A small network was shown many inputs. Here are its activations along a few directions, one row for each input.
Each table varies a few parts of the input and shows all the possible inputs, shuffled.
Descriptions start from the smaller parts, as in this example, which fits no table here: one of 6 places along a line, together with either a single point or (one of 2 separate values, together with one of 5 places around a ring) or one of 11 places along a line.
Shared parts are said once, and a part with two or three values counts as separate values.

Other details of the inputs vary at random and push rows far along two fixed directions, the same in every table; ignore that.

A family of inputs:
r1:   2   7   1   3  32  -7  24 -23  -5 -13 -26
r2:  22  15   4  11  11  -2  23 -21 -13  -6  -4
r3:  -2 -10   3  -9 -12  10 -19  26  14  21  35
r4: -15  -7  11   5 -34   6 -11  -1   2   7 -19
r5:   8  -9 -11 -16  25 -16   8   7  17   2  14
r6: -31   1   1   6 -11  -2 -15  -2  -5  11 -33
r7:  14  -5 -16  -8  33  -6  19   3  13  -7  21
r8:  24  -4  -1  -6   5  -1  24   3  12 -15  15
r9: -28  13  -9   6 -14   0 -17   6  -5   6 -32
r10:  12  17   8   5   3   5  29 -26  -3 -19 -13
r11:  21 -10 -12 -23  18  -2  20  -7  -7 -24  21
r12: -27   4  -4  11  -6   6 -17 -14  -6  10 -32
r13:   3   6  -2   2  31  -5  21 -25  -2 -11 -20
r14:  23 -10   6 -11   8  -5  15  -1  21 -13  15
r15:  -8   7   4  19 -29   4 -14   3 -17   9 -25
r16:  -1 -14  -1 -17  -2   0   1 -14 -13 -11   0
r17:   2  25  -7   0  29  -7  22 -23  -5 -13 -19
r18:  -2 -17   1  -2 -19  -4 -28  28  11  19  46
r19:  10  12   7   0   6   8   5   4  -4  -9 -11
r20: -25   5  -1  -3 -25  13 -12 -21 -26  -5 -17
r21: 18  0  6 -9 15 -2  8  5  8 -9 32
r22:  -3 -15   0  -8 -20   9 -10  25   5  29  34
r23:  35   0  -2   3  19 -11  14   3   0 -13  16
r24:   0 -12   4  -7 -14   1 -20  31  11   3  26
r25:  -5 -13   0  -7 -28   7 -17  19  25  12  34
r26:   7  -6 -15 -11  23 -10  11  14  14  -3  17
r27: -16 -24 -16  -8  -7  -2 -19  35  20  20  33
r28:  -2  17 -10   6  25   4  14 -26  -4  -6  -8
r29: -33  12  -4   9 -12   4 -13  -5  -6  10 -22
r30:  -4   9 -14   4  15   3   3  -7  -1  -5 -10
r31: -21 -16 -11  -5  -6   1 -16  18  15  23  30
r32:  27  -2  -1  -9  10  -1  19   5  19 -20  18
r33: -13   6   6   8 -26  13  -7   9 -18  11 -25
r34:  16   4  12  -2  13   1  24 -12 -13  -3 -18
r35: -14  13   8  24 -28   6 -21  -9 -18   9 -22
r36:  33 -17   2  -5  15 -14  15   4   7   4  27
r37:   9   4  14  -2   9   4   4  -3  -2  -3 -13
r38:  -1 -13   1   2 -20  -4 -27  31   4   9  25
r39:  -3  18  -6   6  26   2  21 -28  -6  -9 -13
r40: -15   2  19   6 -18   2 -19   0  -8  -2 -22
r41:  -8  -1  12  18 -24  -2 -23  -3 -13   9 -25
r42: -10   6  17  16 -16  -4 -17  -7 -17  -3 -29
Description of these inputs: one of 3 separate values, together with either a single point or one of 5 places along a line or one of 8 places around a ring.
- The inputs of r7 and r13 match in every part but the choice among 3 separate values. If r30 is changed in the same way as r7 into r13, which row does it become? => r12
- Start at r25 and move only the place on the ring of 8, one step at a time. The first step leads to r3. Which rows follow, in order? => r21, r18, r35, r2, r22, r10
- Which other rows does r1 become when the choice among 3 separate values takes its other values? List them by row number. => r27, r31
- Start at r28 and move only the place on the line of 5, one step at a time. The first step leads to r39. Which rows follow, in order? => r31, r29, r17

A family of inputs:
r43: -16 -13  -6  -8  -6  -2 -13  12  17  14  10
r44:  -9  20  14  22 -19   6  -8  -4 -15  -8 -38
r45: -15  -7  -8  -8  -9   2 -12  16  17   8  11
r46:  17   7  -9  -7  35  -8  24 -13  -4 -22  -1
r47:  35  -9   3  -4  26 -16  18   1  12  -8  23
r48: -16  10   9  11 -31  17  -5 -15 -20   0 -33
r49:  -5  18  17  21  -8   1  -1 -14 -17  -9 -41
r50:  22   0   6  -7  11   0  20 -18  -5 -16  10
r51: 34 -2  3 -1 26 -9 23 10  9 -7 25
r52: -18  16   0   7   0   2   0 -15 -18 -13 -45
r53: -17 -18   4   6 -36  -1 -39  25   8  31   9
r54: -20   2 -10   5  -6   5 -12   0  -3  15   0
r55:  16   8  -6 -10  33  -7  28 -10   5 -21  -6
r56:   2  -7   5   6 -17  -3 -16  21   8   5  12
r57:  -5  -4   4  -2 -28  12  -9   1  -2  -3   0
r58:  14  -4 -15 -12  26  -6  13   2  14  -6  34
r59:  -8   9  -8   5  11   1   3 -12 -12   0 -13
r60:   9  10   8  12  -3  -3   2  -4  -5  -9 -17
r61:  -2 -19   6 -11 -22   5 -10   8   4   5  13
r62:  31  11   6  -7  18  -4  28 -17 -10 -26   9
r63:   9   9   7  14   1  -3   5  -4  -8   0 -17
r64:   7   8  -8  -3  27  -2  25 -10   7  -4   2
r65: -28   9  -2   9  -9   5 -10  -6 -18   6 -41
r66: -27 -37 -11 -14 -24  -3 -41  39  18  33  33
r67:  -1   5   6   3 -16  10   1  -9 -14   0  -6
r68: -28  15  -4  12 -13   7 -16 -12 -17  -3 -33
r69:   8  -7   1  -8 -14   6  -3   5   2  -4  23
r70: -22 -24 -13 -11 -19   2 -25  35  24  33  33
r71: -20  -5  -6   1  -5   0 -18  -2  -4   9  -3
r72:  20  -7 -12 -12  38 -10  20  -9  13  -7  32
r73: -1 -4 -8 -8 13 -3  8  6  6  5  1
r74:  -5  21  16  17  -4   6  -3 -15 -16  -6 -42
r75:  -6  15  13   5 -20  12   5 -20 -20 -19 -39
r76: 12 -8  0  2 -2 -5 -4 15  6 16 15
r77: -22  20   1  14   0   5   1 -29 -12  -4 -37
r78: -21   4  -6   1 -11   6 -10   4   9   6  -4
r79:  14 -16  -8 -19  29 -12  14   6  19  -2  23
r80: -13  20  13  19 -16  11 -12  -1 -16   7 -37
r81:   7   5  13  13   0  -6   1  -7  -5  -7 -17
r82:  33 -14   1 -17  19  -2  26  -8  10 -16  31
r83: -20 -28 -16 -11 -16   0 -31  36  12  32  35
r84:  23   1   9  -7  13  -6  18 -16  -8 -16  10
r85:  19  -1 -14 -10  37  -6  27  -4  15  -2  31
r86: -24 -26 -11 -11 -19   0 -28  28  27  30  37
r87:  16   1  -6  -8  39 -11  23 -17  -4 -17  -1
r88:  37  -2  -1  -6  24 -12  19   5  11  -9  23
r89: -36  16  -3  14 -24  11 -19  -9  -7   6 -29
r90:  23  -1   5 -10  10   3  25  -9  -4 -14   4
r91:  -1   7   8   3 -14   5  -1  -7 -18   1  -6
r92:  -5 -23   1   2 -27  -2 -29  40  15  29  33
r93:   7  17  10   9   1   5   1   0  -5  -9 -16
- The inputs of r90 and r61 match in every part but one. If r54 is changed in the same way as r90 into r61, which row does it become? => r72
- The inputs of r91 and r62 match in every part but one. If r63 is changed in the same way as r91 into r62, which row does it become? => r60
- Describe the family of inputs behind these rows. => one of 3 separate values, together with either one of 4 places along a line or one of 5 places along a line or one of 8 places around a ring
- Which other rows does r82 become when the place on the line of 4 takes its other values? List them by row number. => r50, r61, r84
- Which other rows does r43 become when the choice among 3 separate values takes its other values? List them by row number. => r45, r70
- Which other rows does r81 become when the place on the line of 5 takes its other values? List them by row number. => r47, r49, r53, r74
- Which other rows does r68 become when the choice among 3 separate values takes its other values? List them by row number. => r59, r71

A family of inputs:
r94:   2 -18  -4  -5 -23   1 -13  20  15  17  25
r95:  30  -1  10  -6  16  -2  25  -2  -2 -15  -2
r96:   7   1  -4  -6  26  -4  13  -9  12 -15   2
r97:   2  11  14  13  -6  -5   4 -18 -22 -15 -41
r98:  21   3   3   3  13  -6  15 -14  -6  -9  13
r99:   4  -9   1  -5 -15  10  -6  13   6  18  34
r100:  25   9   4   1  19   0  18 -15 -13  -9  13
r101:  -2  -8  -7   8   3  -9 -19  29  13  24  22
r102:   4 -23   3  -7 -19  -3  -9  23  14  11  21
r103: -12 -22  -7 -11   0  -8 -18  14   9  20  23
r104:  12   5 -16  -5  31  -6  21 -13  -6 -15   4
r105: -12 -23  -9  -5  -2  -5 -24  17  14  18  23
r106:   8   3  -9 -11  28  -3  27 -12   1  -8   0
r107:  18   8   5  -1  10   0  17 -11   2 -16  13
r108: -15 -16 -19 -10 -11   5 -11  20  14  17  26
r109: -20  22  -7   6  -3   9   3 -18 -14 -16 -35
r110:   1   9  17  11 -10   2  -4  -9 -26  -9 -40
r111: -18  21  -1   3   5   5   7 -21 -16 -15 -39
r112:  25   1  11  -8  12  -2  15   3   0 -20   1
r113:  26   8   1  -4  16  -4  22 -11   5 -23   4
r114:  -1  15   6  16 -10   0  -1 -20 -20  -9 -36
r115: -1 -5 -7  5  2 -4 -8 27 20 24 20
r116:  19   4   4   1  10   0  23 -14   1  -8  11
r117:   0 -20   4  -9 -22  -3 -17  27  15   5  23
r118: -15 -21 -13 -12  -4  -4 -19  19   5  20  25
r119:   5   2  -2 -12  25  -6  15 -10   7 -11   2
r120: -50   2   2  16 -38  14 -35  -3  -6  21 -42
r121: -37  23   6  27 -27   8 -29   8  -7  14 -43
r122:  19  13   5  -3  11   7  16 -10  -4 -13  14
r123: -47   5   5  10 -33  10 -26  -8 -12  20 -43
- Describe the family of inputs behind these rows. => one of 3 separate values, together with either a single point or one of 4 places along a line or one of 5 places along a line
- The inputs of r123 and r103 match in every part but the choice among 3 separate values. If r116 is changed in the same way as r123 into r103, which row does it become? => r98
- Which other rows does r105 become when the choice among 3 separate values takes its other values? List them by row number. => r96, r120
- Which other rows does r118 become when the choice among 3 separate values takes its other values? List them by row number. => r106, r111
